These are the activations of a small neural network, seen along a few directions. Each row is one input.
In each table, some parts of the input vary, and every possible input appears once, in random order.
Descriptions start from the smaller parts, as in this example, which fits no table here: one of 2 separate values, together with either a single point or one of 9 places around a ring or (one of 5 places around a ring, together with one of 6 places along a line).
Shared parts are said once, and a part with two or three values counts as separate values.
(in the rows, 128 means zero)

Other details of the inputs vary at random and push rows far along two fixed directions, the same in every table; ignore that.

Rows:
R1: [111 196  75 198 144 112 143 113 119 150 122  80 108  90 156 130 120]
R2: [126 238 104 126 147 122 130 154 187 116 145 115 123 132 152  97 140]
R3: [138  61 191  99 105 158 138 125  99 115 101 156 154 130 100 104 134]
R4: [132 230  66 112 143  87 115 180 222 101 182 122  87 139 148 108 153]
R5: [133  28 175 155 123 184 148  91  38 206  39 113 160  93  91 154  84]
R6: [132  31 148 132 124 157 119 124  98 143  97 129 145 115 110 136 136]
R7: [ 94 203 103 169 142 139 134 125 122 152 115  59 119  73 159 128 157]
R8: [122 229  84  95 118  84 124 167 203  83 200 112  77 119 145 105 175]
R9: [160  70 128  65 119 124 109 153 163 114 167 186 115 202  88 130 114]
R10: [103 190  91 199 148 141 150  86  75 201  92  48 119  46 136 157 102]
R11: [141  75 127  95 121 125 103 152 162 100 165 162 119 174 119 119 152]
R12: [ 99 186  84 229 146 123 160  68  67 171  88  73 142  77 163 134 105]
R13: [120  43 182 159 124 193 137  94  50 166  52 112 185  98 117 131 119]
R14: [156 108 161  66 125 155 118 148 151 133 132 173 145 176 101 114 114]
R15: [145  82 130  73 118 111  96 147 174  82 183 193 139 209 119 106 157]
R16: [132  32 183 124 100 157 148 117  73 139  75 130 143 100  98 124 130]
R17: [ 97 177 105 184 120 114 160  78  83 133 135  94 128  83 153 126 135]
R18: [134  94 167  58 126  85  79 153 178  49 160 205 117 184 141 162  95]
R19: [111 233  76 130 118  85 135 142 174  92 198 100  78 114 157 113 163]
R20: [160  67 152  67 121 131 114 184 187 105 130 186 129 186  99 105 134]
R21: [125 191 144 159 161  84 124 125 104 114 126  99 127 106 170 190 103]
R22: [145  49 141 119 123 145 132  91  84 148 111 169 156 169  95 141  93]
Description of these inputs: either one of 2 separate values or (one of 4 places along a line, together with one of 5 places along a line).
Change only the place on the line of 5 in R8. List by row number the other rows that result. -> R3, R16, R17, R19

Rows:
R23: [151 132 112  55 114 102 112 177 206  84 194 175 106 187 109  97 162]
R24: [147  44 149  83 106 138 125 136 137 112 133 179 139 167  93 106 134]
R25: [159  49 158  77 109 140 126 148 136 119 135 174 133 169  88 118 124]
R26: [133 196  93 101 144  83 106 151 192  91 186 159 107 178 148 131 119]
R27: [109 245 101 151 151 124 126 136 153 135 136  84 126 104 162 116 144]
R28: [132  95 129 115 120 137 123 139 142 108 140 146 140 155 124 102 155]
R29: [147  48 152  82 109 142 124 132 132 112 137 178 147 172  96 105 141]
R30: [131  86 122 125 120 132 119 144 142 124 134 133 120 133 122 117 148]
R31: [110 239  89 150 133 119 142 121 143 136 152  87 103  98 148 115 136]
R32: [158  44 168  73 115 144 123 152 136 125 118 178 140 173  89 123 119]
R33: [122  92 137 162 121 157 147  98  69 173  87  96 133  83 113 144 108]
R34: [123  70 134 190 141 139 134  77  47 173  67 107 146  96 128 180  76]
R35: [138 187 109  83 142 114 103 183 210 104 167 135 104 151 137 118 149]
R36: [113  81 131 184 122 156 147  96  74 156  80 101 148  88 130 123 129]
R37: [154  49 162  69 116 144 115 157 145 125 124 173 131 169  91 129 119]
R38: [102 232 102 157 139  84 132 124 137 104 157  86  98  89 171 145 139]
R39: [119  68 134 189 123 155 149  98  65 164  75  97 147  83 125 130 129]
R40: [139 101 135 117 136 117 115 121 131 116 140 169 146 174 128 144 104]
R41: [110 239  98 152 150 123 128 139 158 136 130  85 118  97 160 119 137]
R42: [152  63 170  73 116 149 119 143 137 120 124 181 149 180  96 114 125]
R43: [115 235  97 153 152 120 130 144 156 139 131  81 114  95 158 126 140]
R44: [108 244  96 146 140 120 138 128 148 141 138  88 108 102 152 119 133]
R45: [111  96 163 172 123 134 141  79  55 134  89 111 152  87 146 155 112]
R46: [ 98 227  99 155 138  88 124 126 138 106 156  83  92  85 168 153 138]
R47: [117  82 129 168 119 150 146  94  70 171  88  97 135  80 115 138 121]
R48: [121 104 146 165 123 162 151  85  61 167  88 106 150  95 118 130 114]
R49: [126  93 131 183 143 128 138  86  64 161  84 114 146 108 133 168  83]
R50: [140 142 138  57 118  84 101 169 200  49 194 184 106 183 137 120 145]
Changing only one part turns R27 into R35. The same change can be made to R29. Which row results? -> R47
Describe the family of inputs behind these rows. -> one of 4 places along a line, together with either one of 2 separate values or one of 5 places along a line
Change only the choice among 2 separate values in R49. List by row number the other rows that result. -> R38
List by row number the other rows that have the place on the line of 4 in common with R50. -> R24, R26, R31, R36, R41, R44
